A small network was trained on invented records. Each row is its activation on one of them, seen along a few directions.
After each row come some of the record's fields: Lonap, Tobi, Muko, Bop.
A field that a record lacks is written missing.
The largest differences between rows may come from other fields.
5 1 8 11 8 -14 -10 6 -2 7 -6 20 -23 2 -7 -5 -8 0 20 8 -16 -12 -20 -1 -> Lonap=w2 Tobi=missing Muko=missing Bop=h2
15 7 1 27 14 36 3 33 -12 0 2 27 -7 -17 17 -6 21 1 -20 7 -47 -19 -7 6 -> Lonap=w1 Tobi=missing Muko=missing Bop=h1
-5 24 -22 7 4 29 -25 -5 -6 3 -34 -15 -8 3 -3 -3 11 25 -17 -3 -31 8 21 1 -> Lonap=missing Tobi=m3 Muko=d1 Bop=h2
-16 -5 29 18 7 -47 -6 19 -1 4 28 -5 -7 9 -8 9 -9 -1 4 12 -3 5 -4 -7 -> Lonap=w1 Tobi=missing Muko=d3 Bop=h1
-54 -8 41 -37 21 -47 -13 7 6 -22 -12 -14 -30 31 -13 -1 22 -16 -8 17 46 -18 2 -26 -> Lonap=w2 Tobi=missing Muko=d1 Bop=h1
18 4 12 19 -21 6 10 -7 3 -15 6 9 9 7 -16 -5 -3 15 7 28 -13 -10 -22 -3 -> Lonap=w1 Tobi=missing Muko=missing Bop=h1
2 -13 4 -13 -13 -14 -7 -23 -17 1 1 3 -8 14 1 4 -16 -5 14 27 31 18 -6 -8 -> Lonap=missing Tobi=m2 Muko=missing Bop=h2
-4 -13 21 -37 -1 -37 3 -5 6 -7 19 16 13 5 -1 -5 4 -3 -12 8 56 25 2 -6 -> Lonap=missing Tobi=m2 Muko=missing Bop=h1
12 4 -7 27 -12 10 8 2 -9 6 -2 21 -27 4 -4 1 -7 22 11 31 -23 -9 -6 2 -> Lonap=w1 Tobi=missing Muko=missing Bop=h2
-6 -15 14 -15 -33 -27 -11 -34 -7 -17 16 -13 -6 4 -8 4 -9 2 0 -1 51 9 -19 -8 -> Lonap=missing Tobi=m3 Muko=missing Bop=h2
25 3 -8 1 4 0 4 -16 6 23 -2 16 15 7 -3 -17 -1 -20 7 -2 -23 -28 -11 12 -> Lonap=w4 Tobi=missing Muko=missing Bop=h1
22 -8 -41 4 10 27 -6 16 23 11 -19 18 -6 -10 8 7 2 -5 -5 -14 -30 -26 6 9 -> Lonap=w4 Tobi=missing Muko=missing Bop=h2
5 -15 0 -6 -21 0 3 -17 1 -20 0 -18 1 -7 -6 6 -18 -8 8 -10 16 3 -15 2 -> Lonap=missing Tobi=m4 Muko=missing Bop=h2
-20 26 -18 2 -10 -35 4 -21 3 -10 32 -28 -3 12 -18 -2 -13 -15 -6 22 27 -10 37 0 -> Lonap=w3 Tobi=missing Muko=d4 Bop=h1
18 -1 -20 9 -8 17 17 -20 11 9 -13 -5 10 -12 -1 10 -11 -9 15 -5 -14 -29 -13 -2 -> Lonap=w3 Tobi=missing Muko=missing Bop=h2
24 6 -8 17 12 -1 -7 -4 -2 14 -4 23 3 -1 3 -17 2 -8 15 12 -37 -30 -8 13 -> Lonap=w2 Tobi=missing Muko=missing Bop=h1
14 -10 -13 13 5 36 7 14 0 -3 -8 16 18 -12 15 5 7 -2 -16 11 -19 6 4 16 -> Lonap=missing Tobi=m1 Muko=missing Bop=h1
-31 -11 7 -9 6 -20 0 12 -10 -3 -3 -22 -16 -1 -1 -21 -18 -5 30 -31 25 -1 1 8 -> Lonap=missing Tobi=m4 Muko=d3 Bop=h2
33 15 -22 39 1 88 18 20 6 1 -26 13 18 -32 18 32 8 7 -2 -14 -63 -13 -7 19 -> Lonap=missing Tobi=m1 Muko=missing Bop=h2
44 12 -10 25 6 73 5 15 -7 29 -18 22 7 -19 5 24 24 21 0 -30 -61 -12 4 8 -> Lonap=missing Tobi=m2 Muko=missing Bop=h2
-29 -14 -19 -19 -26 -24 -23 -11 -17 4 18 -22 -4 8 1 -8 -12 -3 10 -5 17 22 6 -2 -> Lonap=missing Tobi=m3 Muko=d3 Bop=h2
8 -6 12 -10 9 3 6 -16 -16 20 -6 9 3 7 -3 4 -11 -12 23 2 7 16 -11 -5 -> Lonap=missing Tobi=m2 Muko=missing Bop=h2
23 -12 -24 22 -6 56 4 -8 -4 3 -14 -7 -2 -15 10 8 -6 -3 18 -8 -54 -14 9 25 -> Lonap=missing Tobi=m4 Muko=missing Bop=h2
-2 -1 -5 3 -12 0 -2 18 7 -9 7 28 -32 1 7 7 16 3 -12 23 -1 7 -3 -7 -> Lonap=w1 Tobi=missing Muko=missing Bop=h2
-49 -15 16 -32 -44 -86 -15 -35 -17 -8 3 -27 -30 14 -16 -7 -19 1 -12 15 71 33 30 -25 -> Lonap=missing Tobi=m3 Muko=d1 Bop=h2
4 11 9 -6 -12 12 9 15 15 1 16 25 -19 -8 6 3 18 0 -11 8 -4 9 -19 1 -> Lonap=w1 Tobi=missing Muko=missing Bop=h2
11 -22 14 -3 -21 -4 2 -17 -3 -22 6 -19 16 2 -4 -1 -7 -3 1 -14 11 -4 -6 2 -> Lonap=missing Tobi=m3 Muko=missing Bop=h1
-25 -3 16 -17 -9 -23 16 5 0 -24 -10 -30 3 8 -13 3 -22 -9 37 2 51 22 -12 -20 -> Lonap=missing Tobi=m1 Muko=d3 Bop=h2
12 -4 -9 -11 -6 -23 8 -12 13 19 -9 6 0 5 -11 2 -7 -16 13 -9 0 -16 -18 0 -> Lonap=w4 Tobi=missing Muko=missing Bop=h2
13 -11 -6 5 3 19 -16 10 -6 8 -11 16 -7 0 8 15 11 17 -1 -5 2 9 8 -4 -> Lonap=missing Tobi=m2 Muko=missing Bop=h2
15 48 -25 33 -2 69 11 35 12 33 4 10 7 -11 20 14 11 12 -18 -17 -83 2 -15 14 -> Lonap=w1 Tobi=missing Muko=d3 Bop=h2
-9 -5 -10 -5 12 0 37 4 10 11 -6 -22 -8 4 -11 -6 -6 -11 26 -27 3 -10 -11 -10 -> Lonap=w3 Tobi=missing Muko=d3 Bop=h2
6 -7 -8 17 25 30 7 19 -12 0 0 20 11 -24 20 -6 12 -2 -18 1 -24 0 -5 23 -> Lonap=missing Tobi=m1 Muko=missing Bop=h1
-16 29 8 -15 4 -34 -18 -8 -15 -27 18 -27 -4 29 -21 -5 -19 -6 21 31 40 15 51 2 -> Lonap=missing Tobi=m2 Muko=d4 Bop=h1
30 4 -9 17 -1 52 13 12 6 -10 -6 14 26 -19 11 14 0 1 -14 2 -29 -4 2 10 -> Lonap=missing Tobi=m1 Muko=missing Bop=h1
9 -12 -6 19 -4 25 19 -6 -19 -3 -2 6 0 -6 13 1 -6 5 3 23 -33 0 13 21 -> Lonap=missing Tobi=m1 Muko=missing Bop=h1
-5 -18 3 -18 5 -18 -9 6 3 -3 -5 12 -11 5 9 13 -7 4 -2 7 43 25 6 -6 -> Lonap=missing Tobi=m2 Muko=missing Bop=h2
48 6 -29 31 17 88 1 8 -1 26 -9 24 4 -29 3 8 25 13 -14 -37 -76 -6 -3 28 -> Lonap=missing Tobi=m3 Muko=missing Bop=h2
-23 18 18 -33 -13 -63 -1 -12 13 -22 16 -28 15 7 7 -2 -26 5 -43 27 60 31 6 -20 -> Lonap=missing Tobi=m1 Muko=d1 Bop=h1

Which values does each new row have?
25 9 -20 18 18 65 19 17 -1 19 -6 24 4 -27 12 6 13 -5 -9 -8 -40 8 -14 25 -> Lonap=missing Tobi=m1 Muko=missing Bop=h2
17 2 -5 0 -15 20 14 -17 -11 -7 -2 1 1 -4 0 16 -15 -6 11 19 -2 7 -13 3 -> Lonap=missing Tobi=m1 Muko=missing Bop=h2
-10 -9 22 3 -17 -35 19 5 2 -25 6 -37 17 6 -4 1 -11 -14 15 7 35 21 -2 -10 -> Lonap=missing Tobi=m1 Muko=d3 Bop=h1
-56 3 29 -37 11 -52 -22 3 7 -9 -8 -11 -39 17 -13 8 13 -13 -10 21 54 -7 -7 -29 -> Lonap=w2 Tobi=missing Muko=d1 Bop=h2
14 -8 -27 9 24 28 -5 12 4 -2 0 16 -9 -32 12 -6 -1 1 -17 -23 -24 2 -8 34 -> Lonap=missing Tobi=m4 Muko=missing Bop=h2
32 1 -14 21 40 61 9 29 -23 6 -19 24 17 -25 20 15 8 11 -3 -11 -71 -19 9 19 -> Lonap=missing Tobi=m1 Muko=missing Bop=h1
-7 -20 7 -4 -3 -18 7 -12 -15 -7 8 6 2 9 7 -4 -19 -5 5 29 20 12 8 3 -> Lonap=missing Tobi=m1 Muko=missing Bop=h1
31 -6 -9 18 17 60 -6 9 8 23 -7 16 2 -15 2 4 27 6 -9 -37 -42 7 -8 14 -> Lonap=missing Tobi=m3 Muko=missing Bop=h2
-42 -18 22 -20 -26 -84 4 -2 -14 -7 29 -20 5 16 6 3 -23 -10 0 27 63 35 14 -7 -> Lonap=missing Tobi=m1 Muko=d3 Bop=h1
5 -14 -6 -1 4 13 0 8 1 -6 -4 15 19 -6 10 2 4 -3 -13 15 10 11 4 7 -> Lonap=missing Tobi=m1 Muko=missing Bop=h1
12 -11 20 -16 -8 5 -9 1 7 -16 -3 7 27 2 2 4 3 8 -2 -3 26 2 2 -17 -> Lonap=missing Tobi=m2 Muko=missing Bop=h1
-6 17 -15 1 7 -16 -17 -3 -8 14 -6 -25 -10 -28 3 0 9 21 -34 -5 -8 10 7 14 -> Lonap=missing Tobi=m3 Muko=d1 Bop=h2
0 -14 17 9 7 -20 -15 -24 -25 6 15 11 3 11 8 -19 4 -3 5 -1 18 4 -5 -1 -> Lonap=missing Tobi=m2 Muko=missing Bop=h1
23 13 -28 24 32 59 36 3 15 40 -5 -14 0 -19 9 -6 -4 3 34 -29 -72 -27 0 0 -> Lonap=w3 Tobi=missing Muko=d3 Bop=h2
10 0 -9 -8 -2 8 -16 3 -17 20 0 -13 -3 12 6 12 -17 8 30 11 -17 16 18 -15 -> Lonap=missing Tobi=m2 Muko=d3 Bop=h2
34 9 -36 15 1 57 13 7 29 11 -19 11 15 -28 11 15 1 2 -6 -23 -41 -36 -4 4 -> Lonap=w3 Tobi=missing Muko=missing Bop=h2
21 -6 -8 5 0 36 -10 9 -12 2 -8 23 20 0 3 6 13 12 -6 8 -12 -4 15 -1 -> Lonap=missing Tobi=m2 Muko=missing Bop=h1
-20 15 -11 25 -17 18 -15 11 4 14 8 2 1 7 -6 1 -17 14 14 22 -35 7 -15 -7 -> Lonap=w1 Tobi=missing Muko=d3 Bop=h2
-6 -21 8 9 -8 5 12 -3 -9 -6 -6 -4 14 1 9 -3 -7 -7 11 17 1 6 -3 13 -> Lonap=missing Tobi=m1 Muko=missing Bop=h1
